Each row below is a small network's average activation on inputs in which a field has the value named, seen along a few directions.
Values that are neighbours, or in one group, have similar rows; names and order tell nothing.
In the rows, 128 means zero.

Other fields shift rows strongly along one fixed direction, in all tables alike. That doesn't count.

Field GIPER:
susub: [128 120 136 163 121 134 107 144  97 119  99 138 107 107 145  83 149 107
 110 132 128  98  95]
dig: [169 126 126 213 147 157  94 128  69 148 119 136  61 126 153 101 174  90
  84 125 150  72  14]
bure: [ 99 139 132  40 111 106 154 138 180 116 129 123 189 128 117 150  79 166
 169 138 117 170 241]
mekal: [105 123 135 113 119 130 126 142 140 114 118 122 150 119 134 112 120 125
 131 129 113 122 148]
mezu: [134 130 133 155 118 133 102 157 104 133 101 136  96 101 167  90 145 108
 112 140 147  83  99]
vop: [126 127 131 127 126 126 132 118 132 124 134 126 131 133 119 134 125 134
 127 125 125 132 133]
bab: [135 127 121 139 134 131 133 119 126 131 141 130 124 139 119 146 134 126
 125 124 132 136 117]
maku: [101 131 128  65 117 108 162 107 171 120 148 112 170 141  95 170  92 168
 159 129 111 177 209]
nena: [141 130 125 121 136 122 142 116 144 132 147 127 142 145 119 152 122 133
 137 112 127 137 128]
taf: [149 130 129 187 131 144  88 154  80 135  95 143  71  95 160  65 168  94
 102 132 141  72  47]
fopig: [131 126 125 146 136 130 134 120 130 134 144 126 124 141 131 147 131 122
 118 125 128 134 106]
batal: [137 129 135 126 136 130 130 118 122 130 136 128 127 138 120 128 128 135
 124 125 134 131 132]
miv: [111 129 117  93 135 124 149 116 159 131 151 114 155 145 100 165 111 145
 149 126 113 176 159]
kuz: [126 124 120 104 125 117 140 115 138 123 130 130 146 135 113 147 115 138
 144 127 126 153 164]
GIPER is arranged as 4 separate groups.
Question: Which other values are in the same group as susub? Give them in the order they are listed.
Answer: mekal, taf
Question: Which other values are in the same group as kuz? Give them in the order they are listed.
Answer: vop, maku, batal
Question: Which other values are in the same group as dig? Give them in the order they are listed.
Answer: bab, nena, fopig, miv

Field ZALU:
subam: [ 83 130 139  50 107 112 148 136 172 106 127 118 189 126 115 135  86 161
 157 139 107 161 234]
vanim: [ 98 123 105  92 131 128 147 113 174 127 153 106 157 140  92 178 110 139
 154 126 106 188 158]
vosa: [198 141 124 187 159 137 108 120  71 161 135 153  65 147 146 118 161 120
  97 130 174  99  53]
tid: [145 116 137 202 138 139 120 106  83 129 131 127  74 126 126 106 168 108
  90 116 134  97  48]
dotek: [111 133 127  94 113 121 124 157 147 121 106 132 153 109 142 114 111 129
 147 137 121 129 166]
koba: [138 127 122 155 142 138 129 122 133 136 152 126 125 145 131 149 138 111
 117 115 124 124  83]
tenof: [124 126 140 115 106 121 120 141 116 115  92 134 132 104 143  95 122 128
 132 133 130  98 155]
ZALU is arranged as 2 separate groups.
Question: Which other values are in the same group as tenof? Give them in the order they are listed.
Answer: subam, dotek
